Each row below holds a small network's activations on one input, seen along a few directions.
In each table, some parts of the input vary, and every possible input appears once, in random order.
Descriptions start from the smaller parts, as in this example, which fits no table here: one of 2 separate values, together with either a single point or one of 11 places around a ring or (one of 4 places along a line, together with one of 5 places around a ring).
Shared parts are said once, and a part with two or three values counts as separate values.

Rows:
R1: [ 0.19 -4.75 -2.01 -0.21 -1.69 -2.00  1.64 -2.30 -0.56 -1.46  2.26 -1.25
 -0.68 -1.73]
R2: [ 1.50 -7.55 -1.77  1.33 -0.41 -2.87  3.11  2.08 -0.39  2.58  1.70 -0.17
 -0.31 -1.20]
R3: [-0.37  2.79  3.83 -3.95  1.25  2.70 -4.98  0.39 -1.78  1.40 -2.81  1.62
  1.02  3.84]
R4: [ 1.68 -2.30  0.68  3.53  3.03 -0.16 -0.37 -3.16  0.74  1.06 -2.68  0.66
 -1.84 -0.88]
R5: [-1.19  6.95 -1.13  0.07 -0.85  1.97  0.83 -0.77  1.16 -2.50  1.86 -0.43
 -0.20 -1.13]
R6: [ 2.93 -5.03  1.63  4.46  4.40 -1.37  0.79  1.35  0.36  3.66 -2.51  2.44
 -1.47 -0.45]
R7: [-2.74  0.04 -1.49 -6.46 -3.16  0.89 -2.66  1.22 -3.08  0.99  1.06 -1.42
  2.09  4.13]
R8: [-0.61  4.74  0.58 -0.43  1.98  2.65 -1.98 -3.44  0.34 -1.36  1.41  5.88
  0.19 -1.47]
R9: [-2.28  4.83  1.61 -3.76 -1.61  0.95 -2.13  3.32 -1.34 -0.68 -2.22 -3.66
  1.77  3.97]
R10: [-1.94  2.35 -3.36 -2.90 -2.87  1.13 -0.02 -2.62 -0.69 -2.91  5.81  3.35
  1.56 -1.79]
R11: [ 2.26 -2.23  0.88  5.17  0.29 -2.04  3.60  4.17  2.93  1.60 -2.18 -3.07
 -0.53 -1.50]
R12: [ 0.58  0.17  0.55  3.15 -0.35 -1.85  2.16 -0.23  2.30 -2.38 -1.70 -3.95
 -1.61 -1.80]
Question: Describe the family of inputs behind these rows.
Answer: one of 3 separate values, together with one of 4 places along a line
Question: Change only the choice among 3 separate values in R8. List by row number the other rows that result.
Answer: R5, R10
Question: Change only the place on the line of 4 in R9. List by row number the other rows that result.
Answer: R5, R11, R12

Rows:
R13: [ 0.15  2.25  0.65  0.40 -0.58  0.70  0.14  2.39  0.52 -0.28 -0.78 -0.17
  0.45  0.62]
R14: [-0.12  1.09 -1.61 -0.06 -1.25  1.35 -0.19 -3.13  0.64 -0.99  1.02  0.68
 -0.41 -1.91]
R15: [-0.61  2.91 -0.97  0.13 -0.82  0.01  1.68  0.62  0.46 -0.25  0.00 -0.84
  1.26  0.31]
R16: [-0.03  1.62  1.99 -0.29  1.12 -0.28 -0.06  1.74  0.20  0.04 -1.75 -0.33
 -0.08  1.06]
R17: [-0.38  0.79  0.74  0.03  1.97  0.78 -1.42 -0.39 -0.66  1.04 -0.33  2.48
 -1.27 -0.45]
R18: [ 0.10  1.21  0.38 -0.07  0.91  0.84 -0.66 -0.03  0.08  0.28  1.88  2.61
 -0.81 -0.75]
R19: [-0.01 -1.39  1.11 -1.94  0.55  0.02 -0.32  1.10 -1.32  1.55 -0.77  0.25
  1.55  1.87]
R20: [ 0.59  0.07  0.82  0.27  1.53  0.74 -2.68 -2.06 -0.58 -0.68 -0.71  1.04
 -1.83 -0.59]
R21: [ 2.77 -8.31 -1.30  8.10  1.98 -4.95  5.05  1.09  2.61  1.85 -2.01 -0.51
 -1.18 -3.79]
R22: [ 0.23 -1.87  1.08 -1.36 -0.34 -0.04 -2.01 -0.56 -1.46  1.01 -1.21 -1.50
 -0.14  1.60]
R23: [ 0.44  0.90  2.07  0.45  0.79  0.42 -0.76 -0.19  0.75 -1.13 -2.42 -1.58
  0.20  1.65]
R24: [-0.90  1.80 -1.77 -0.31 -0.43  0.29  0.00 -1.39  0.55  0.39  1.95  1.96
 -0.59 -1.51]
R25: [-1.08 -0.66 -1.81 -1.98 -1.46 -0.52  0.42  0.81 -0.76 -0.17  1.89 -0.23
  0.83  0.73]
R26: [-0.57 -1.25 -1.02 -1.86 -2.10  0.00  0.77 -1.33 -0.88 -1.32  1.68 -1.61
  0.39  0.56]
R27: [-0.68  1.90 -0.51  0.57 -1.60  0.57  0.30 -0.69  0.78 -2.09  0.06 -2.34
  0.78 -0.55]
R28: [ 0.09 -1.05  0.15 -2.07 -0.26  0.07 -0.27  2.00 -0.93  0.74  1.50  0.08
  0.86  1.17]
Question: Describe the family of inputs behind these rows.
Answer: either a single point or (one of 3 separate values, together with one of 5 places along a line)
Question: Start at R14 and move only the place on the line of 5, one step at a time. The first step leads to R24. Which rows follow, in order?
Answer: R18, R17, R20
Question: Change only the choice among 3 separate values in R18. List by row number the other rows that result.
Answer: R13, R28
